Each row below holds a small network's activations on one input, seen along a few directions.
Each table varies a few parts of the input and shows all the possible inputs, shuffled.
A made-up example of a description, with smaller parts first: ring(5) and (point or ring(9) or (values(2) and line(6))).
Shared parts are said once, and a part with two or three values counts as separate values.
In the rows, 128 means zero.

Other details of the inputs vary at random and push rows far along two fixed directions, the same in every table; ignore that.

Table:
row 1: [138  99 154 152 115 140 151 130 116 130 128 127]
row 2: [128 110 151 137 111 135 141 126 112 153 115 149]
row 3: [144 105 148 105 107 129 118 147 130 136 132 143]
row 4: [112 153  96 133 134 137 129 127 134 148 131 109]
row 5: [112 134 111 153 162 129 128 113 148 123 117 110]
row 6: [147 113 159 110 106 125 127 145 122 109 128 148]
row 7: [129 114 158 121 102 137 136 146 133 155 120 134]
row 8: [143 110 153 114 119 117 140 135  94 118 143 131]
row 9: [ 91 166  90 133 113 136 128 117 163  96 142 114]
row 10: [146 105 154 126 109 129 127 131 110 141 136 159]
row 11: [118 157  67 120 150 122 117 121 130 120 151 115]
row 12: [124 160  88 126 173 122 102 108 149 130 114 138]
row 13: [104 162  68  84  94 154 130 116 149 109 180 144]
row 14: [127 117 150 122 109 138 137 140 122 160 121 126]
row 15: [107 155 115 130 139 130 115 132 149 139 108 122]
row 16: [149 107 160 115 105 115 128 136 123 112 126 132]
row 17: [127 116 171 135 113 126 138 130 120 118 126 113]
row 18: [146 110 155 112 114 126 108 149 126 126 118 145]
row 19: [164 135 111 169 233  78  93 119 134 159  81  98]
row 20: [153 101 144 132 113 126 135 131 108 137 139 150]
row 21: [150 103 154 126 130 126 129 133 126 116 118 149]
row 22: [121 118 169 133 112 132 130 145 127 126 116 132]
row 23: [120 150  97 113 127 115 128 116 138  94 143 118]
row 24: [144 110 148 115 124 110 136 132 107 112 135 122]
row 25: [ 86 165  77 120  93 162 147 112 133  94 176 112]
row 26: [128 149 117 170 232 100  90 113 136 180  53 109]
row 27: [137 103 147 151 118 133 138 130 109 152 113 133]
row 28: [ 89 145  98 131 132 147 135 112 153 110 134 135]
row 29: [148 105 147 111 114 124 128 143 106 140 144 137]
row 30: [153 101 155 128 128 115 143 127 124 115 131 142]
row 31: [ 83 165  81 118  91 158 146 111 144  84 175 110]
row 32: [128 150 103 151 175 122 117 125 121 154 103  92]
Each input here is: values(2) and (ring(6) or ring(10)).
Question: Which other rows does row 31 become when the ring(10) part takes its other values? List them by row number.
Answer: row 4, row 7, row 9, row 14, row 15, row 17, row 22, row 25, row 32
Question: Which other rows does row 18 become when the ring(10) part takes its other values? List them by row number.
Answer: row 3, row 6, row 8, row 11, row 13, row 16, row 23, row 24, row 29

Table:
row 33: [ 83 177  77 135 140 134 100 114 188 128 110 123]
row 34: [121 100 162 149 171 127 142 110  94 148 112  97]
row 35: [ 84 123 147 120  53 155 142 145 155  84 144 147]
row 36: [130 114 158 111 157 127 130 126 133 177  77 145]
row 37: [174  90 173  97  91 125 138 125 107 101 172 195]
row 38: [162  92 223 154 186  99 102 152 115 185  24 142]
row 39: [104 147  99 125  41 180 167 121 131 110 188 135]
row 40: [194  69 187 113 134  99 147 143 120  79 103 104]
row 41: [182  85 177 106  90 145 132 137 127 101 165 193]
row 42: [137  91 170 164 141 138 141 121  65 148 110 115]
row 43: [102 116  95 101  41 165 160 135 137 142 176 170]
row 44: [107 136  87 138  69 160 177 128 111 124 192 125]
row 45: [118 177  26 102 161  88 110  94 151  83 170 142]
row 46: [ 85 180  14 166 194 131 127  94 122 141 140  90]
row 47: [132 107 159 125 143 117 119 130 147 180  90 126]
row 48: [ 92 132 153 138  74 157 169 135 130  78 161 123]
row 49: [133 122 172 169 151 125 129 131 118 136 102  95]
row 50: [ 96 182  84 152 141 139 119 114 176 118 132  94]
row 51: [ 94 176  56 116 133 159 126 106 149 142 116 154]
row 52: [136  98 161 128  91 143 130 136 119 165 112 151]
row 53: [106 203  45 158 231 106 103  94 186 170 101  54]
row 54: [134  84 178 123  99 133 136 140 124 157 115 125]
row 55: [ 75 201  63 139 197 122  94 111 187 120  70 131]
row 56: [169  81 214 173 197  95 129 135  92 191  70  80]
row 57: [106 184   6 164 217 107  82 111 163 183  97  83]
row 58: [163  98 233 183 185  91 109 160 122 162  52  93]
row 59: [137 124 113  56  46 153 118 131 104  99 191 165]
row 60: [104 119 111 116  37 176 147 127 124 117 168 150]
row 61: [157 103 149 158 117 122 152 151 105 179 133 114]
row 62: [152 127 103  96  86 154 135 110 144  77 195 190]
row 63: [168 110 144  84 179 127  69 193 110 162 143 134]
row 64: [169  86 162  99  86 114 140 125 102  94 180 188]
row 65: [127 101 180 146 114 128 109 146 135 139  94 124]
row 66: [127 102 134 107  88 154 158 145 109 165 127 178]
row 67: [145  88 224 183 204  98 118 142  87 144  55  93]
row 68: [ 84 204  58 163 219  98  71 116 204 137  62  98]
row 69: [117 136  72  70  53 135 164 113 138  26 211 155]
row 70: [143 132 176  73  92  99 134 164  85 104 140 106]
row 71: [126 168  35 107 161  96 125 110 161  52 142 102]
row 72: [133 156 136  69  45 133 125 128  97  98 186 143]
row 73: [127  92 198 163 146 131 133 127  87 126 101 110]
row 74: [147 119 150 172 147 131 135 126  92 160 109 100]
row 75: [124 174  40  95 157  87 110 102 152  70 164 126]
Question: Describe the family of inputs behind these rows.
Answer: line(4) or line(9) or (line(5) and line(6))
Question: Start at row 63 and move only the line(4) part, one step at a time. The first step leads to row 59. Which rows follow, in order?
Answer: row 72, row 70
Question: Which other rows belong to the same alternative as row 45? List them by row number.
Answer: row 37, row 40, row 41, row 62, row 64, row 69, row 71, row 75
Question: Start at row 38 and move only the line(6) part, one step at a time. The first step leads to row 33. Which rows follow, in order?
Answer: row 65, row 50, row 49, row 73

Table:
row 76: [137  93 180 141  98 136 145 143 107 131 110 116]
row 77: [125  95 188 138 109 132 149 139 105 126 108 130]
row 78: [ 78 181  59 117 111 167 126 121 164 123 154 128]
row 79: [137 109 117 110 110 145 148 123 126 107 161 154]
row 80: [162 135 130 147 198  86  97 128 132 135 102  97]
row 81: [126 156  80 112 173 119  91 130 148 138 118 122]
row 82: [140 118 113 111  99 135 149 123 117 110 154 154]
row 83: [128 117 119 105  91 130 128 129 135 111 146 166]
row 84: [161 108 175 125 128 115 123 134 107 113 117 132]
row 85: [121 128 141 111 108 130 138 122 124  84 159 147]
row 86: [109 133 136 113  86 156 146 134 139 135 140 136]
row 87: [162 101 168 129 126 106 130 146 118 116 142 123]
row 88: [126 169  70 118 177 113 107 118 120 137 135 107]
row 89: [130  97 172 129 101 141 137 136  87 154 137 122]
row 90: [ 94 151  72 135 125 163 142 101 153 122 155 130]
row 91: [166 110 161 129 137 110 116 134 114 120 114 117]
row 92: [148 106 145 122 136 117 105 146 118 140 113 152]
row 93: [155 148 104 139 235  68  76 115 152 170  62 101]
row 94: [125 106 171 139 107 136 144 138 111 124 108 121]
row 95: [101 131 117 132  95 145 152 129 136 109 146 115]
row 96: [137  89 182 146 106 126 151 153 112 133 124 114]
row 97: [156 150 105 132 233  77  74 126 146 172  68  97]
row 98: [159 108 149 122 118 109 138 141  98 134 135 139]
row 99: [135  99 181 142  98 138 138 142 121 152 113 154]
row 100: [ 86 170  75 130 110 161 126 120 158 127 148 142]
row 101: [151 138 140 143 200  91  95 118 124 129  90 111]
row 102: [ 78 185  58 119 109 153 135 103 177 120 148 127]
row 103: [104 140 106 132  89 147 145 116 126 129 158 127]
row 104: [ 67 168  72 127 122 147 145 107 154  93 148 120]
row 105: [135 102 153 144 103 142 146 123 111 146 128 139]
Question: Describe the family of inputs behind these rows.
Answer: values(2) and (line(4) or ring(5) or line(6))
Question: The inputs of row 95 and row 80 match in every part but the values(2) part. If row 77 is changed in the same way as row 95 into row 80, which row does it become?
Answer: row 101
Question: Which other rows does row 105 become when the values(2) part takes its other values? List them by row number.
Answer: row 82
Question: Start at row 92 and move only the ring(5) part, one step at a time. The first step leads to row 83. Which rows follow, in order?
Answer: row 93, row 97, row 81
